[[0, -13, 2, 3, 8, -4, 4, -3, 0], [0, 13, -3, 3, -10, -2, -13, -3, 0], [0, 13, -3, 3, -10, -2, -9, -3, 0], [0, 13, 5, -32, -10, 29, 38, -3, 0], [0, 13, -3, -18, -10, 18, 6, -3, 0], [0, 13, -3, -34, -8, 30, 41, -3, 1], [0, 13, 0, -29, -9, 30, 40, -3, 2], [0, -17, 2, 3, 10, -2, 8, -3, 0], [0, 14, -3, 4, -10, -5, -28, -3, -1], [0, 13, -3, 3, -10, -2, -13, -3, 0], [0, -13, -3, 5, 5, -2, 4, -3, 0], [0, 13, -3, 3, -10, -2, -15, -3, 0], [0, 13, -3, 3, -10, -2, -15, -3, 0]]
Read off the entry just left of the centre entry.
-29
Read off the entry just left of the smallest entry.
-3
Read off the entry just left of -17.
0
Read off the entry just right of the centre entry.
30
The entry just right of 38 -> -3

[[-12 -18  12   7   6   3   2 -13   2   5]
 [ -6  -5 -10   8   5   4 -10 -14  11   9]
 [ 11  -5   2  18  16  -5  -1   2  14  -4]
 [ -5   5  10  -6  -5  -4  14  13  -2 -11]
 [ 22 -15  23  -6   8   6   6 -15   7 -10]
 [-23  13 -25 -12 -13   2  -4 -14 -10  10]
 [ 12   0   5   2   3  -1  14   3   8  -6]
 [-31  -2 -10   3   7  -8  -8  -5   5   7]
 [ 21  12  -9  -2   4 -22  -1   1  -2   3]
 [  7  -2  17 -12   8 -11   5  -7 -10 -19]
 [-30   6  -8   5  -6  -9  -9   2   1  12]
 [ 36  -7   3  33 -12  -7  -3   0  -1 -18]
 [ -9  -6  -3  -1   0 -11  -9  17  -4 -13]
 [ -5   1  12  24   5   2   0   2  17  -9]]
Counting starts at 0.
The entry in the top-left corner: -12
What is the entry in the bottom-right corner?
A: -9
The entry in the bottom-left corner is -5
What is the entry directly above the largest entry?
A: -30
The entry at row 2, column 0 is 11
The entry at row 0, column 1 -> -18
The maximum -> 36
The entry just right of the smallest entry -> -2
The entry in row 0 and column 2 -> 12
The entry at row 1, column 0 is -6
What is the minimum?
A: -31
The entry directly below the smallest entry -> 21
What is the top-right entry?
A: 5

[[66, 44, 63, 88, 61, 13], [40, 97, 51, 92, 94, 63], [88, 30, 42, 21, 47, 47], [62, 18, 52, 70, 27, 52], [57, 26, 17, 41, 49, 77], [75, 58, 49, 57, 72, 38], [76, 66, 50, 16, 49, 43], [78, 47, 64, 91, 72, 28], [47, 8, 53, 42, 6, 66]]
The entry just left of the smallest entry: 42
Give the entry just left of 41.
17
The entry just left of 97 is 40
The entry just right of 75 -> 58
Give the 2nd largest entry.
94
The smallest entry -> 6
The fourth entry in reading order -> 88
The 2nd smallest entry is 8
Give the 5th entry in reading order.
61

B =
-293.2   191.7   168.3    14.8   143.1    55.3    42.0   -67.6   -17.2   -94.1   171.9  -151.1   170.5
 180.4   -63.2    21.7  -168.8   -89.4  -246.6     4.3    87.7    23.7   247.4     7.8   -45.1    56.2
-177.2   146.7    63.3   120.3   104.2    64.8    29.7   -51.2    -3.2  -234.1   152.3    86.1     1.8
  10.8    70.3    53.3  -122.9   -47.9  -215.2   -18.2     5.1    21.0   128.6   144.7   -88.7   159.4
 178.1   -90.6  -205.6   -32.4   -10.7  -209.0    32.5   281.3  -153.3    73.2   -72.6   317.7   -38.1
-312.0   108.6   248.8    99.4   120.9   190.6    39.6  -204.1   101.0   -70.0   118.5  -116.7    32.7
-253.4   -22.5   213.1   104.7    67.3   170.8    53.0  -161.4   117.3    53.9     7.1   -22.7   -94.6
 256.3  -158.4   -54.7  -129.2   -58.7  -235.2     3.0   121.1   -69.3   221.3  -132.6   181.5   -82.1
 280.2   -89.1  -165.0  -112.5   -52.8  -294.5    14.2   216.0   -88.0   148.2   -61.0   180.8   -74.4
-264.9   236.2   153.8   -66.1   160.5  -106.8   -31.7  -136.1   -56.5  -119.4   219.0  -142.5   205.0
 -46.0   113.2   -76.2   124.0    31.5    -1.8    22.9    90.8   -57.4  -202.8   143.7   229.1    44.2
-111.3  -143.8   133.2   -73.7    18.4   -81.5    65.2   -38.8    89.8   300.1   -98.7   -89.7  -142.8
 258.0   -87.4  -200.2   -85.0   -63.6  -258.4    26.4   312.8  -118.5   143.5   -47.2   226.6    17.2
 -71.3   162.9    87.9    42.4    27.6   -24.4   -32.8  -113.5     9.6  -161.1   198.7    52.2   115.4
-172.3   193.4   135.5   -32.2    46.4   -47.4     0.8   -59.0    -8.9   -68.9   221.3  -104.8   236.8
The last entry, reading row by row: 236.8
The entry in the top-left corner?
A: -293.2
The maximum -> 317.7
The entry directly above -106.8 -> -294.5
The entry just left of 46.4 -> -32.2
The second-last entry, reading row by row?
A: -104.8
The 1st entry on the diagonal from the top-right corner is 170.5
The entry just left of 115.4?
A: 52.2
The entry in the bottom-left corner?
A: -172.3
The last entry in the row that holds the smallest entry: 32.7
The largest entry in the first row is 191.7
The entry directly below the smallest entry -> -253.4
The 2nd entry on the diagonal from the top-right corner -> -45.1
The first entry of the largest entry's row?
A: 178.1
The entry just right of the centre entry: 121.1
The third-last entry, reading row by row?
A: 221.3
The first entry of the smallest entry's row: -312.0
The entry directly below 4.3?
A: 29.7
The entry just left of 52.2?
A: 198.7
The entry directly below the largest entry?
A: -116.7
The smallest entry in the last column -> -142.8
The largest entry in the first column?
A: 280.2
The entry just left of -129.2?
A: -54.7
The entry directly below the centre entry?
A: 14.2
The entry directly above -58.7?
A: 67.3
The entry just left of -56.5?
A: -136.1
The entry directly above 219.0?
A: -61.0
The entry just left of 89.8?
A: -38.8
The entry directly below 22.9: 65.2
The second largest entry?
A: 312.8

W = [  -5 -698  295  557]
The 2nd largest entry: 295
Give the minimum.
-698
The 1st entry -> -5
